A small network was shown many inputs. Here are its activations along a few directions, one row for each input.
In each table, some parts of the input vary, and every possible input appears once, in random order.
A made-up example of a description, with smaller parts first: one of 8 places around a ring, together with either a single point or (one of 2 separate values, together with one of 4 places along a line) or one of 9 places along a line.
Shared parts are said once, and a part with two or three values counts as separate values.
In the rows, zero is written as 128.

Other details of the inputs vary at random and push rows far along two fixed directions, the same in every table; ignore that.

Rows:
r1: [129  51  84  51 148 186 132 155 107 164  69 132]
r2: [ 90 124  92 179  85  92  90 128 128 125 188 134]
r3: [120  65  79 195  72 116  87 106 106 157 181 101]
r4: [158 156 154 168 108 118 118  63 132 107 148 112]
r5: [125 192 152  29 238 139 218 136 224 124 118 136]
r6: [155  72  85 178  79 107  89  96 107 136 128  96]
r7: [156 159 153 172 110 120 103  82 136 110 150 128]
r8: [154 145 138 185 100 135  86 106 127 118 149 134]
r9: [ 75  54 115  66 123 213 107 160  83 140  76 136]
r10: [166 216 200 120 110  67 140 185 162  95 203 101]
r11: [133 252 173 146 150 113 122 130 181  82 141 159]
r12: [ 91 197 138  24 227 135 184 168 202 127 118 163]
r13: [127  57 139  81 160 164 183 116  72 141  80 112]
r14: [130  97  88 178  92 105 115  98 130 151 173  94]
r15: [ 98 103 145  73 170 163 151 167  93 154  66 145]
r16: [ 82  56 133  93 130 166 129 173  74 158  71 150]
r17: [133 118  82 178  66 103  92 123 113 120 133 116]
r18: [155 233 187 180 159  83 144 135 157 111 149 161]
r19: [131 216 125 144 120  93 131 151 178  85 141 169]
r20: [157  64  87 180  68 101 100  76 103 135 129  75]
r21: [123  61 139  70 174 170 166 134  72 148  75 132]
Each input here is: either a single point or (one of 4 places along a line, together with one of 5 places along a line).
- Start at r12 and move only the place on the line of 4, one step at a time. The first step leads to r17. Which rows follow, in order? => r11, r15

Rows:
r22: [148 208 128 177 116  68 127 141 169 102 176 132]
r23: [108 168 140  95 151 131 145 153 154 113 143 139]
r24: [ 88  91 115  53 156 181 143 158 128 138 100 133]
r25: [174 209 180 190 121  71 125 114 163 107 188 130]
r26: [152 207 166 175 122  67 137 109 175  87 197 122]
r27: [127  68 113  47 168 153 158 146 126 149  90 112]
r28: [105  91 130  63 161 185 133 166 118 155  87 137]
r29: [126  84 136  63 159 181 162 135 103 136  65 125]
r30: [108 159 127 108 143 137 132 129 171 116 129 162]
r31: [150 164 166 105 165 132 149 134 153 131 131 133]
r32: [165 209 138 191 126  60 129 105 186 100 167 115]
r33: [129  77 152  54 151 169 172 145 100 139  76 129]
r34: [111  16  59 151  62 149  92 135  70 164 118  88]
r35: [152  93 107 220  62 116  73  82  85 142 162  98]
r36: [121 111 123 196  70 114  86 121  93 120 127 114]
r37: [130  99  83 182  69 107  95 121 117 137 147 118]
r38: [ 99  92 139  57 148 167 140 165  97 139  70 136]
r39: [149 182 122 106 165 107 149 110 180 123 118 144]
r40: [124 162 143 119 153 128 125 137 140  98 104 169]
r41: [ 88  88 111  50 154 182 140 151 130 140  99 143]
r42: [151 156 144  97 166  98 160 140 163 115 139 122]
r43: [ 96  90 101 240  78  94 105 108  80 156 158 123]
r44: [129 159 152  96 161 124 155 125 164 112 142 126]
r45: [147 167 159 108 171 139 146 129 158 128 122 131]
r46: [128 169 154 109 152 134 132 161 143 131 131 145]
r47: [129 110 130 172  77 114  89 141  89 145 161 115]
r48: [105  88 135  98 106 140 117 153  74 144  97 124]
r49: [128  91  89 202  60 114  78  65 102 131 162  96]
r50: [154 143 122 174 117 124 102  94 121 127 149 125]
r51: [134  81 121 112 123 163 136 113  87 129  90 123]
r52: [151 190 147 118 169 126 151 111 145  94 109 155]
r53: [108  84 122  65 159 186 127 159 114 153  88 147]
r54: [128   6  63 150  66 140  92  96  73 168 114  82]
r55: [135 188 135  93 161  99 158 169 162 114 144 140]
r56: [111  75 112 103 128 158 129 112 115 138 117  97]
r57: [130  97  78 184  68 110  91 113 122 140 142 128]
r58: [115 190 151  90 156 115 152 157 157 106 158 144]
r59: [121 168 150 113 152 128 131 144 140 104 103 160]
r60: [129 188 147  99 168 122 152 108 180 106 136 138]
r61: [114  80 107 233  92  92 123  80  80 159 157 109]
r62: [147 204 140 203 116  95  95 120 162 104 168 156]
r63: [132  72 136 114 110 155 141 123  87 138  93 113]
- Changing only one part turns r42 into r55. The same change can be made to r44. Which row results? => r23
- Changing only one part turns r37 into r54. The same change can be made to r57. Which row results? => r39
- What do these inputs look like to the network? => one of 2 separate values, together with either a single point or (one of 4 places along a line, together with one of 5 places along a line)
- Which other rows does r28 become when the place on the line of 4 takes its other values? List them by row number. => r24, r34, r36

Rows:
r64: [121  98 121  80 171 132 170 142 171 155 149 103]
r65: [ 96  59  59 114  71 124 108 143 101 153 155 101]
r66: [155 179 145 137 149 133 139  86 147 100 138 134]
r67: [165 175 154 148 126 117 121  84 137 100 150 125]
r68: [176 189 140 161 142 104 136 106 150 107 136 136]
r69: [192 154 153 162 104  94 110 105 128 111 146 120]
r70: [142  28  61  99 120 138 113 119 127 154 124  80]
r71: [ 87  83  90  50 144 156 139 166 129 177 146 123]
r72: [134 115 102  62 175 144 146 106 185 117 137 109]
r73: [113  93 117 164  64 116  94 144  76 121 137 110]
r74: [123  69 150  74 155 168 167 141  93 165 103 115]
r75: [142  77 150  79 122 139 155 134  96 130 100 111]
r76: [115 162 158  64 161 171 134 153 156 103  99 148]
r77: [101  69 112 165  96 145  95 150  67 148 147 116]
r78: [120 138 160 172  89 105  89 151 103 132 162 106]
r79: [137 168  85 135 105 100 106 141 176 133 165 126]
r80: [115 169 136 162 115 129 109 114 158 103 133 158]
r81: [133 158 124 192 122 107 109  61 142 120 135 126]
r82: [124 130 115 212  95  77 127  83 113 128 133 109]
r83: [124  75  92  83 140 117 160 132 153 135 130  89]
r84: [129 178 164 141 104  93 115 158 131  97 140 122]
r85: [174 191 177 121 140 110 129  93 153  91 149 133]
r86: [137 188 131 164 127 111 115 139 165 117 127 166]
r87: [106 172 133 148 136 129 120 112 167 107 129 173]
r88: [ 92  88  76  43 130 179 126 139 149 146 125 122]
r89: [127  62 119 178  96 143 130 111  70 159 145  94]
r90: [133  71 131  90 124 144 156 132  89 135  96 109]
r91: [ 89  56  96 159 109 134  98 137  69 162 137 143]
r92: [143 137 192  71 172 140 176 147 141 140 121 132]
r93: [131 127 138 211 105  98 129  98 110 146 159 108]
r94: [148 165 120 180 141  97 123  93 151 131 117 135]
r95: [110 152 127  73 183 152 148 158 162 137  76 188]
r96: [150 163 139 173 115  93 153 109 126 102 142 115]
r97: [122  54 100 126 114 169 112  78  85 149 100 109]
r98: [139 170 164  63 159 149 131 177 153 119  90 144]
r99: [120 166 172  50 164 168 130 157 158 104  95 141]
r100: [106 116 139 102 185 142 173 125 125 159 102 134]
r101: [144 123 124  89 175 147 149 121 135 141  79 139]
r102: [139 157 135 183 113  82 145 100 129 114 133 118]
r103: [121 164 129 167 109 101 122 147 120  97 150 143]
r104: [148 216 159 127 144 119 126 163 172 103 123 155]
r105: [ 95  82  92 182  78 102  95 123  84 134 131 143]
r106: [108 100 114 125 107 178 109 130 111 118 116 133]
r107: [ 94  61  89 152  81 130 102 139  69 140 118 130]
r108: [104 131 155  89 157 146 129 177 113 139 125 135]
r109: [181 136 130 184  96 102 106  99 115 118 144 114]
r110: [127 144 125  94 151 164 137 167 142 125  95 157]
r111: [113 185 152 142 162 106 132 155 142 123 154 166]
- Changing only one part turns r94 into r81. The same change can be made to r95. Which row results? => r87
- Changing only one part turns r88 into r65. The same change can be made to r80. Which row results? => r107
- What do these inputs look like to the network? => one of 2 separate values, together with one of 4 places along a line, together with either a single point or one of 5 places along a line
- Which other rows does r83 become when the choice among 2 separate values takes its other values? List them by row number. => r65
- Which other rows agree with r98 in the place on the line of 4 and the choice among 2 separate values? List them by row number. => r79, r86, r95, r104, r110
